A small network was shown many inputs. Here are its activations along a few directions, one row for each input.
Each table varies a few parts of the input and shows all the possible inputs, shuffled.
A made-up example of a description, with smaller parts first: ring(5) and (point or line(11) or (values(3) and line(4))).
Shared parts are said once, and a part with two or three values counts as separate values.
In the rows, 128 means zero.

Other details of the inputs shift rows strongly along three fixed directions, in all tables alike. That doesn't count.
To show where, the next rows are all for the same input, with only those details redrawn:
[140  78 101 141 141 182 123 115  39 119 161 135 133 130]
[162 124 132 164 153 133 114 105  94 146 160 122 166 123]
[109  64  64 103  85 136 173 133 111 102 145 139  88 137]
[178 149 141 120 127 103 123 101 158 163 151 111 136 112]
[142  67  88 103 122 188 132 119  47 116 154 137  96 124]
[148 114 115 135 124 122 135 114 121 139 154 125 137 125]
[165 125 134 163 155 137 110 104  91 149 162 122 167 122]
[162 133 141 191 168 128 108 104  86 148 166 122 196 128]

A family of inputs:
R1: [ 85  86  99  93 132 187 117 141  62 125 115 132  72 135]
R2: [118 190 140 132  96  75 142 141 210 103 120 137 144 117]
R3: [ 72  75  67  88  72 136 176 169 118 110  92 134  64 162]
R4: [137  93  75 105 116 199 118 156  77 116 139 121 104 123]
R5: [140 121 133  57 123 178 129 113 125 136 111 106  50  73]
R6: [168 129 117  74  97 110 144 109 170 154 141 116  88 109]
R7: [188 166 160 109 134 153 114 113 133 156 131 116 137  75]
R8: [ 92  93 178 185 168  88 160 167 221  81  98 101 211 161]
R9: [108 118 136 134 143 174 117 117  49 100 110 148 109 147]
R10: [ 48 112  75 161 105 113 147 182 145  88 142 138 147 133]
R11: [170 154 154 151 163 181  98 112  82 126 116 123 129 114]
R12: [117 112 136 143 147 200 120 123  35 106 112 128 144 102]
R13: [152 177 154 131 175 125  64 125 119 175 153 133 163 103]
R14: [123  75 152  66 126 139 159 175 220  81 106 123 118 127]
R15: [114 169 157 162 134  73 116 114 141 124 124 154 161 154]
R16: [128 135 146 151 165 129 101 111  92 138 160 138 158 102]
R17: [155 115 118  58  77  94 157 101 187 162 124 113  60 127]
R18: [147 142 129 100  92  91 155 107 202 139 113 104  64 153]
R19: [ 96 105  87 192 123 135 140 159 115 113 125 103 163 157]
R20: [176 139 125  88 100 140 140 115 172 146 135 102  99  91]
R21: [129 136 109  90  81  85 154 133 211 165 105  95  84 153]
R22: [145 142 123  62  86  88 147 117 181 137 110 148  53 139]
R23: [154 159 140  66 145 178  87 128 129 165 109 104  80  83]
R24: [210 145 152  82 149 160  82  77 106 168 134 127  74 130]
R25: [100 161 111 195 112  73 142 173 180 123 132 126 204 136]
R26: [138 162 137 168 146 133 110 144 125 149 111 108 174 124]
R27: [ 52  97  81 123 105  92 144 156 135 115 131 149 107 159]
R28: [ 98  80  90 172 108 141 173 134 112  96 126 101 133 139]
R29: [116 151 133 149 149 165  99 145  79 128 104 121 169 119]
R30: [ 65 113 130 169 111 102 168 130 112 105 110 131 155 149]
R31: [ 62  78  72  96  77 140 180 157 140  74 136 136  73 104]
R32: [131 156 155 121 150 152  93 125  85 159 102 125 144 131]
R33: [128 144 133  59 107  98 124 109 178 137 126 145  43 125]
R34: [ 92 110  98 136 130 168 127 144  98  73 149 150 101 117]
R35: [105 141  92 132  97  69 148 165 173 134 128 145 148 143]
R36: [113 154 111 151  94  90 159 151 187  92 131 137 134 131]
R37: [118  83  86 153 125 188 143 131  74  80 126 122  94 150]
R38: [177 153 160 112 139 160 121 107 119 156 109 101 120  85]
R39: [ 99 134 136 194 116  38 162 123 162 135 130 134 186 154]
R40: [ 85 106  97 173 122 101 132 154  97 127 126 152 164 173]
R41: [143 193 161 113 118 109 125 120 183 126  98 120 117 109]
R42: [163 146 175 147 153 137 119  94  99 167 116 111 145 117]
R43: [126 188 161 159 144  89 118 115 198 128 123 110 132 111]
R44: [116  69 156  89 145 110 149 165 195  91 120 140 144 153]
R45: [ 43  87 110 166 111  94 176 136 131  98 128 122 119 147]
R46: [152 139 148  29  96 126 129 101 136 157 104 138  66 101]
R47: [140 178 139 103 131 110  93 138 136 158 124 144 159 114]
R48: [145 133 134 196 172 127  83 116  79 167 149 123 196 165]
R49: [169 159 130 131 125  92 119 111 172 137 148 128 122 138]
R50: [118 141 137 135 150 139  85 129  66 148 121 151 165 143]
R51: [134  63 179  88 173 140 124 134 157 117 108 140 138 160]
R52: [ 98 121 100 174 117  93 147 149 121  88 143 163 147 156]
R53: [187 159 156 100 138 127 109 104 124 168 136 131 133  91]
R54: [154 168 157 136 173 132  76 106 113 138 158 148 131 109]
R55: [143  92 202  90 176 133 136 128 197 132  88 109 134 148]
R56: [200 133 165  89 145 173 109  75 104 185 121  89  87 108]
R57: [ 90 113 139 184 170 154 111 115  65 103 137 138 128 149]
R58: [105 150 165 196 161  63 117 105 139 149 150 127 188 132]
R59: [114 142 141 164 140 111 122 124  94 121 139 150 191 118]
R60: [101  91  94  77  93 196 151 147  71  86 120 148  91  95]
R61: [143 157 111 131 106  68 126 143 197 161 143 117 149 142]
R62: [ 94 137 107 150 128 156 114 168  84 105 127 142 175 123]
R63: [129 105  90 148 115 162 138 138 109  83 148 131 112 139]
R64: [133 138 122  88 124 154 110 127  88 105 129 168  99 122]
R65: [147 179 168 157 131  74 133 108 181 148 110 118 134 145]
Question: What do these inputs look like to the network?
Answer: ring(5) and (point or (values(3) and line(4)))
Question: The inputs of R30 and R46 match in every part but the ring(5) part. If R57 is changed in the same way as R30 into R46, which row does it become?
Answer: R33
Question: The inputs of R15 and R2 match in every part but the ring(5) part. If R58 is changed in the same way as R15 into R2, which row does it become?
Answer: R31
Question: A walk changes only the ring(5) part. It starts at R22 and steps to R52. List the rest of the walk in order.
Answer: R36, R11, R65
Question: A walk changes only the line(4) part. It starts at R31 and steps to R60. List the rest of the walk in order.
Answer: R7, R20
